These are the activations of a small neural network, seen along a few directions. Each row is one input.
In each table, some parts of the input vary, and every possible input appears once, in random order.
Descriptions start from the smaller parts, as in this example, which fits no table here: line(6) and (point or line(9) or (values(2) and ring(8))).
Shared parts are said once, and a part with two or three values counts as separate values.
(in the rows, 128 means zero)

Other details of the inputs vary at random and push rows far along three fixed directions, the same in every table; ignore that.

Rows:
r1: [123 170  88 177 167 130  45  91 185 109 122]
r2: [108 151 101 104  85 119 162 136 144  86  96]
r3: [124 141 115 126 126 105 113 106 178 109 115]
r4: [113 168 102 191 100 114  17  37 157  74 115]
r5: [128  85 158 137 154 127  64 101 152 128 109]
r6: [ 94  67 194 118 177 112 143 185 121 187 153]
r7: [116 150 100 125 151 143  91 138 177 113 111]
r8: [180 135  95 140 138 133 144 110  62 106 176]
r9: [111 175 115 130  91 114 127 128 153  91 102]
r10: [ 92 125 130 119 116 104 119 138 167 114  91]
r11: [ 94  94 202  92 116 160 155 148 158 191  46]
r12: [142 142 101 130 125 136 202 112  57 145 171]
r13: [121 159 100 130  86 125 109 108 110  50 143]
r14: [100 105 132 111  93 143 150 130 156 152  57]
r15: [147 152 115  96  95 143 171 152 128 123 137]
r16: [157 122 111 124 122 151 177  96  66 106 210]
r17: [152  86 161 105 142 154 165 124  72 135 179]
r18: [123 147  82 120  77 131 112 125 114  50 106]
r19: [144 113 190 148 200 114 118 120 114 196 197]
r20: [126 147 132 148 137 122 137  95 107 150 142]
r21: [126 108 133 106  99 160 133 132 107 130  64]
r22: [157 127 101  79 106 138 158 155 111 111 107]
r23: [105 151 100 112  67 137 131 110 131  49 124]
r24: [104 140 104 122 131 176 133 143 127 142  88]
r25: [120 125 117 124 124 107 115 121 178 122 110]
r26: [138 112 157 135 132 156 187 157  96 149  91]
r27: [144 148  82 160 127 105 119 123 128 117 183]
r28: [140 163 123 129 137 116 178 151  56 131 215]
r29: [142  83 171 135 204 105  87 123  96 148 201]
r30: [107 130 111 113  61 168 141  89 126  94  95]
r31: [114 142 156 173 161  90  36  65 216 131 100]
r32: [120 131 171 128 152 107  98 123 182 147 121]
r33: [137 144  78  93  54 162 155 133 110 107  43]
r34: [144  71 214 120 207 123 158 176 129 175 138]
r35: [110 132 171 167 167  98  90 145 162 106  95]
r36: [144 138  94  81 124 128 190 171  49 121 149]
r37: [145 184  61 190  79 122  72  84 182  82 125]
r38: [126 132  85 123 106 113 181 159  90 113 157]
r39: [104 113 172 155 170  98  97 154 127 156 181]
r40: [106 132 156 121 123 128 129 169 139 139 132]
r41: [ 97  38 194  62 105 185 153 166 123 169  30]
r42: [132  95 124 133 135 123 144 133 143 156 122]
r43: [131 102 119 146 152 125 174 134  63 186 180]
r44: [143 109 145 128 167 117 164 113 112 158 166]
r45: [113  75 199  81 113 173 150 179 186 184  56]
r46: [ 97  91 177 104 113 134  91 164 225 150  61]
r47: [153 183  87 193 133 124 122  99  65 144 221]
r48: [175 171  83 173 108 134 150 113 132  73 110]
r49: [156 140  73  83  78 153 157 139 129 108  65]
r50: [138 167 107 154 121 114  87 121 164 116 158]
r51: [141 108 161 143 190  96  57 115 134 132 155]
r52: [126  89 191 125 183 114  85 113 122 141 187]
r53: [ 89 118 187 115 156 103 112 138 162 143 106]
r54: [130 174  75 142 165 135 155 154  61 103 205]
r55: [172 115  93  62  77 175 221 168  78 118  87]
r56: [127  97 181 118 211  93 121 156  66 167 184]
r57: [122 109 179 157 213  81  62 123  92 136 187]
r58: [165 143  87 104 144 116 147 140  80 127 169]
r59: [160 201  78 185 118 106 103  66 140  93 161]
r60: [118 124 167 123 159 104  99 116 180 143 121]
r61: [101 109 152 150 139 101  57  92 232 139  60]
r62: [121 114 132  94  98 146 138 117 145  93 132]
r63: [133 149 118 103  72 170 193 142  95 151 108]
r64: [106 130 126 154  91 144 101 122 161 144  87]
r65: [139  78 139  97 113 162 205 175 114 170 121]
r66: [133 152  79 188 117 116 115 102 102 138 170]
r67: [128 144  81  96  73 150 135 127 123 125  46]
r68: [131 138  88 154 131  93  99 114 157 118 152]
Description of these inputs: line(4) and (values(2) or line(6) or ring(9)).
The inputs of r41 and r5 match in every part but the line(4) part. If r47 is changed in the same way as r41 into r5, which row does it become?
Answer: r45
Which other rows does r26 become when the values(2) part takes its other values? List them by row number.
Answer: r24
Which other rows does r58 become when the line(6) part takes its other values? List them by row number.
Answer: r22, r29, r51, r52, r62
Which other rows does r14 become when the line(4) part takes its other values? List them by row number.
Answer: r10, r25, r61

Rows:
r69: [132  87 180  55 122 160 186 185  99 110  70]
r70: [133  83 173  97 173 113 139 125 100 139 199]
r71: [137 175  60 151  48 156 219 130  79  98 142]
r72: [154 134  84 109  67 163 176  83 101 113 131]
r73: [105  92 139  66  71 166 110 169 183  91  43]
r74: [117 139 145 154 110 139  53  80 177 102  18]
r75: [144  89 177  95 192 130 181 179 111 166 182]
r76: [133 126 140 206 182 106  14  60 129 150 187]
r77: [120 153 121  89  67 148 170 171 168  90  86]
r78: [ 71 145 155 139 122 101  76 132 200 105  97]
r79: [157  84 178 138 209 141 186 145  91 215 195]
r80: [125 143 135 215 164  75  52  45 129 148 199]
r81: [126  90 152 108 135 145 135 143 173 182  52]
r82: [ 85 138 112 147 103 139  48 102 190 128  33]
r83: [132 163  58  93  88 144 169 161  68  80 145]
r84: [155 105 124  84 151 129 193 182  94 131 153]
r85: [139 123 171 155 164 130 156 137 108 199 180]
r86: [ 98  96 172 137 186 110  76 128 161 207  76]
r87: [161 200  27 156 116  83 119 125  82  68 175]
r88: [137 194  57 166  91  82 104  77 117  40 197]
The inputs of r83 and r82 match in every part but one. If r77 is changed in the same way as r83 into r82, which row does it become?
Answer: r85
What do these inputs look like to the network?
Answer: values(2) and (point or ring(9))
